A small network was shown many inputs. Here are its activations along a few directions, one row for each input.
Each table varies a few parts of the input and shows all the possible inputs, shuffled.
Descriptions start from the smaller parts, as in this example, which fits no table here: one of 6 places along a line, together with either a single point or one of 9 places around a ring or (one of 2 separate values, together with one of 8 places around a ring).
Shared parts are said once, and a part with two or three values counts as separate values.
In the rows, 128 means zero.

Other details of the inputs shift rows strongly along two fixed directions, in all tables alike. That doesn't count.

A family of inputs:
R1: [135 126 160 132 115 122 137 147 119 101 138 107 124 117]
R2: [144 142 175 149 158 129 113 159 105  70 128  79 104 119]
R3: [ 94 122 120  23 172 152 103 115 137 144 140 150 151 200]
R4: [106 122  87  95 144 135 119 107 141 169 125 163 141 161]
R5: [145 109 117 149  18 110 190  83 146 169 141 154 168  59]
R6: [137 135 144 142 135 128 127 134 119 109 126 109 122 116]
R7: [140 136 167 166 152 124 111 179 109  74 126  90  90 125]
R8: [145 134  95 173  93 119 150  81 138 163 116 144 145  80]
R9: [133 132 131 159 137 124 120 149 124 117 120 121 107 126]
R10: [146 153 155 160 179 132 101 142 106  79 116  80 103 119]
R11: [149 129  85 167  63 120 163  54 147 178 120 156 165  61]
R12: [ 81 109 106  41 161 142 107 152 144 157 139 169 131 218]
R13: [141 138 150 132 131 132 126 120 119 104 128 105 131 110]
R14: [140 143 163 159 167 129 107 165 106  75 121  84  96 123]
R15: [105 118  93  88 138 134 124 116 142 167 127 162 141 164]
R16: [133 136 124 164 144 124 116 142 123 119 116 120 106 125]
R17: [104 120  84 103 140 133 117 115 145 172 123 169 134 168]
R18: [150 156 163 149 180 138  97 130 105  71 118  74 110 114]
R19: [130 121 153 146 113 117 134 168 122 104 136 119 109 127]
R20: [105 115 101  84 132 134 128 123 141 164 131 162 140 164]
R21: [139 108 121 163  44 107 177 121 139 154 136 148 142  78]
R22: [ 92 115 130  14 159 149 113 125 137 141 147 149 151 203]
R23: [138 139 139 145 140 129 124 129 119 112 123 110 122 116]
R24: [140 114 112 168  58 110 171 115 139 157 130 148 140  79]
Each input here is: one of 4 places along a line, together with one of 6 places along a line.
Q: Changing only the place on the line of 6 turns R10 into R8. The same change can be made to R15. Which row results?
A: R4
Q: A walk changes only the place on the line of 4. It starts at R12 and steps to R14. List the rest of the walk in order.
A: R6, R13
Q: Change only the place on the line of 6 in R17. List by row number the other rows that result.
A: R7, R9, R12, R16, R19
Q: Change only the place on the line of 6 in R5. List by row number the other rows that result.
A: R3, R11, R13, R18, R22
